Each row has a name. Each question is about the rows just above it. Places in a row count from 0.

U: [152 170 163 125 154]
G: [151 139 133 123 181]
V: [155 149 148 120 169]
Z: [164 144 155 111 168]
H: [115 199 138 164 153]
Table of tags by key:
[164] -> Q_478
[163] -> Q_81
[149] -> Q_831
[137] -> Q_75
[133] -> Q_694
[138] -> Q_210
[148] -> Q_574
[155] -> Q_739
The tag of H, keyed by place 2:
Q_210
Whose row is [164 144 155 111 168]?
Z

T: [111 198 104  66  80 173  98 146 167]
B: [ 74 148 110 122 133 132 118 147 181]
N: [103 138 110 124 133 106 136 109 153]
P: [141 137 134 116 114 151 118 142 120]
A: [155 103 130  71  92 159 190 125  99]
Table of tags by key:
[151] -> Q_878
[159] -> Q_294
[173] -> Q_483
[132] -> Q_653
[167] -> Q_56
Look up the entry of T at place 5 in the table:
Q_483
Whose row is [103 138 110 124 133 106 136 109 153]?
N
Whose row is [111 198 104  66  80 173  98 146 167]?
T

W: [ 92  88  76 104 128 159]
S: [151  84  88  87  42  96]
E: [ 92  88  76 104 128  96]
tags:
[76] -> Q_173
[75] -> Q_352
[89] -> Q_597
[96] -> Q_41
[88] -> Q_206
Look up the entry of S at place 2 in the table:
Q_206
Whose row is [ 92  88  76 104 128 159]?
W

Y: [ 39  34  40 217 201 213]
C: [ 37 215 217 219  36 203]
F: [ 38 215 219 216  40 213]
X: [ 38 215 219 216  40  39]
key -> tag
[201] -> Q_784
[38] -> Q_2
[39] -> Q_307
The tag of Y, keyed by place 0:
Q_307
Whose row is [ 38 215 219 216  40 213]?
F

R: [122  94 116 157]
M: [ 86 132 203 131]
J: [156  80 198 131]
D: [138 166  77 152]
Q: [122  94 116 152]
Table of tags by key:
[121] -> Q_203
[156] -> Q_808
[122] -> Q_794
[152] -> Q_341
[85] -> Q_542
[86] -> Q_195
[116] -> Q_959
Join Q by its entry at place 0:
Q_794
The row with [138 166  77 152] is
D
Whose row is [156  80 198 131]?
J

Lig: [185 112 140 189 123 204 166 178]
kupa: [192  93 117 193  99 199 143 186]
mag: [153 120 109 106 135 143 110 133]
Bevop: [ 71 176 167 110 154 101 155 124]
kobez: [ 71 176 167 110 139 101 155  95]
zev: [ 71 176 167 110 154 101 155  95]
Seb: [187  98 123 184 109 192 146 178]
Table of tags by key:
[123] -> Q_46
[112] -> Q_754
[111] -> Q_748
[98] -> Q_925
[113] -> Q_282
Join Lig by its entry at place 1:
Q_754
Which row holds [185 112 140 189 123 204 166 178]?
Lig
Where do [153 120 109 106 135 143 110 133] appear?
mag
Whose row is [ 71 176 167 110 139 101 155  95]?
kobez

mibol: [ 96 125 124 117 113 126 126  91 116 160 201 143  66 159 144 162 119 171
 130  83 104  85  76 117 102 165 129]
Vek: [170  87 124 174 182  69 162 135  55  48  97 118 159 162 203 201  89 153
 122 171 104 167 160 172  99 124 114]
rodu: [139 172 130 141  96 130 136 119 128 123 114 103 131 144 115 118 128 163
 110 166 133 114 120 123 107 134 120]
feve: [108  99  99 147 150  64 172 112 208 113 133 110 149 169 181 166 145 169
 189  85 181  94  97 161 124 177  92]
key -> tag
[110] -> Q_681
[130] -> Q_89
[122] -> Q_731
[124] -> Q_5
The tag of mibol, keyed by place 18:
Q_89
Where do [139 172 130 141  96 130 136 119 128 123 114 103 131 144 115 118 128 163
 110 166 133 114 120 123 107 134 120] appear?
rodu
Whose row is [ 96 125 124 117 113 126 126  91 116 160 201 143  66 159 144 162 119 171
 130  83 104  85  76 117 102 165 129]?
mibol
Where do [108  99  99 147 150  64 172 112 208 113 133 110 149 169 181 166 145 169
 189  85 181  94  97 161 124 177  92] appear?
feve

Doz: [129 129 180 186 145 138 212  97 186  75 107 111 116 109 157 161 118  94
  99 119  80 177 154 150]
tul: [109 173 139 154 132 128 177 133 187 161 156 140 108 118 189 134 124 114
  69 164  92 151  98 141]
durul: [111 152  82 131 154  62 112 149  61 108  89 115 119 166  56 123 146 131
 185  84 117 128 181 157]
Zud: [164 103 134 162  93 142 185 133  99 147 110  97 158  98 129 113 105 105
 103 154 135 164 157 107]
dapi: [112 153  82 130 154  62 112 150  62 107  89 116 119 167  56 123 146 130
 185  84 117 128 182 156]
gov: [112 153  83 130 155  62 113 150  61 108  89 117 119 167  56 124 147 130
 186  84 117 128 181 157]
key -> tag
[142] -> Q_955
[139] -> Q_770
[141] -> Q_722
[150] -> Q_284
[140] -> Q_589
[149] -> Q_383
Look up the entry of tul at place 23 in the table:
Q_722
Where do [129 129 180 186 145 138 212  97 186  75 107 111 116 109 157 161 118  94
  99 119  80 177 154 150] appear?
Doz
Whose row is [111 152  82 131 154  62 112 149  61 108  89 115 119 166  56 123 146 131
 185  84 117 128 181 157]?
durul
Where do [112 153  83 130 155  62 113 150  61 108  89 117 119 167  56 124 147 130
 186  84 117 128 181 157] appear?
gov

sanib: [124 118 119 126 126]
Dup: [124 111 125 123 128]
ketov: [170  86 192 160  77]
Sako: [125 139 111 130 133]
voni: [195  68 192 194  71]
Kegal: [ 80 172  92  80 172]
nebe: [136  84 197 150  65]
ganob: [122  86 192 160  77]
sato: [165  84 197 150  65]
Gab: [ 80 172 149  80 172]
tags:
[192] -> Q_60
[125] -> Q_972
[126] -> Q_565
[123] -> Q_781
Look up the entry of Dup at place 2 in the table:
Q_972
Whose row is [124 118 119 126 126]?
sanib
[122  86 192 160  77] is in which row?
ganob
Whose row is [ 80 172 149  80 172]?
Gab
Whose row is [195  68 192 194  71]?
voni
[125 139 111 130 133] is in which row?
Sako
Whose row is [170  86 192 160  77]?
ketov

repa: [121 154 124 213  72 108 126 124 111 121 108 120 145 146 125 130 100 122
 136 131 103  70 145 158 159 116  79 199 175 138 160 129 109 159 133]
gotep: [122 126 109 107 122 141 130 112 125 150 112 128 123 134 109 123 126 131
  79 141 112 107 153  71 134 123 127 117  91 131 152 108 143 138 102]
sog: [184 169 114 161 106 128 129 153  98 170 183 124 137 122 104 127 139 124
 191 144 129 112 197 143 113  70  97 209 129 142  96 111 117 193 130]
Lamo: [ 85 155 157 124 118 102 135 149 121 136 107 116 137 138 144 123 118  94
 194 124 168 168 118 202 148 109 142 121 177 148  93 136 117 142 186]
tik: [127  88 107  81 147 154 129 100 142 114 104 135 116 128 115 121 135 150
  37 133 101 118 114  48 131 156 149  68  68 111 159 116 155  92  84]
semef: [174 103 123 177 122 118 133 147 121  72 139 124 150 116 138 133 139 141
 157 119 118 134 101 183 144 131 127 144 146 112 114 146 111 109 136]
kem: [129  85 140 114 153 142 130 110 138 118 123 135 117 134 129 138 124 137
  69 119 113 135 111  83 112 163 150  96 108 115 160 149 133  99  89]
zok: [102 141 193 155 117 123 136 117 104 193 131 119 113 181 113 137  76  90
 118 117 124 126 181 118 104 115 128 181 180 155 155 173 118 181 101]
Pon: [186  89 135 158 140 132 136 139 120  93 158 129 136 123 127 137 138 143
 133 117 112 143 118 148 119 134 140 141 130 110 119 158 117 113 108]
tags:
[149] -> Q_719
[128] -> Q_277
[107] -> Q_407
[148] -> Q_448
[106] -> Q_663
Look up the entry of tik at place 26 in the table:
Q_719
The row with [184 169 114 161 106 128 129 153  98 170 183 124 137 122 104 127 139 124
 191 144 129 112 197 143 113  70  97 209 129 142  96 111 117 193 130] is
sog
Whose row is [174 103 123 177 122 118 133 147 121  72 139 124 150 116 138 133 139 141
 157 119 118 134 101 183 144 131 127 144 146 112 114 146 111 109 136]?
semef

Tivos: [ 85 191  87 104  79 189  88  97]
Vad: [148  67 145 196 167  81 151 195]
vako: [148  67 145 196 167  81  74  82]
key -> tag
[168] -> Q_115
[149] -> Q_637
[148] -> Q_289
[85] -> Q_604
[167] -> Q_918
Join Vad by its entry at place 0:
Q_289
Which row holds [148  67 145 196 167  81 151 195]?
Vad

miki: [ 47 123 116 128 121 178]
medib: [138 128 125 102  96 117]
dar: [ 74 140  87 145 112 167]
lem: [160  83  56 104 199  68]
Gobig: [ 70 184 209 214 121 122]
navo: [138 128 125 186 160 163]
tags:
[179] -> Q_734
[69] -> Q_304
[68] -> Q_251
[116] -> Q_489
[122] -> Q_122
[167] -> Q_910
[178] -> Q_324
[117] -> Q_381
Look up the entry of lem at place 5 in the table:
Q_251
Whose row is [ 70 184 209 214 121 122]?
Gobig
Whose row is [ 47 123 116 128 121 178]?
miki
The row with [160  83  56 104 199  68] is
lem

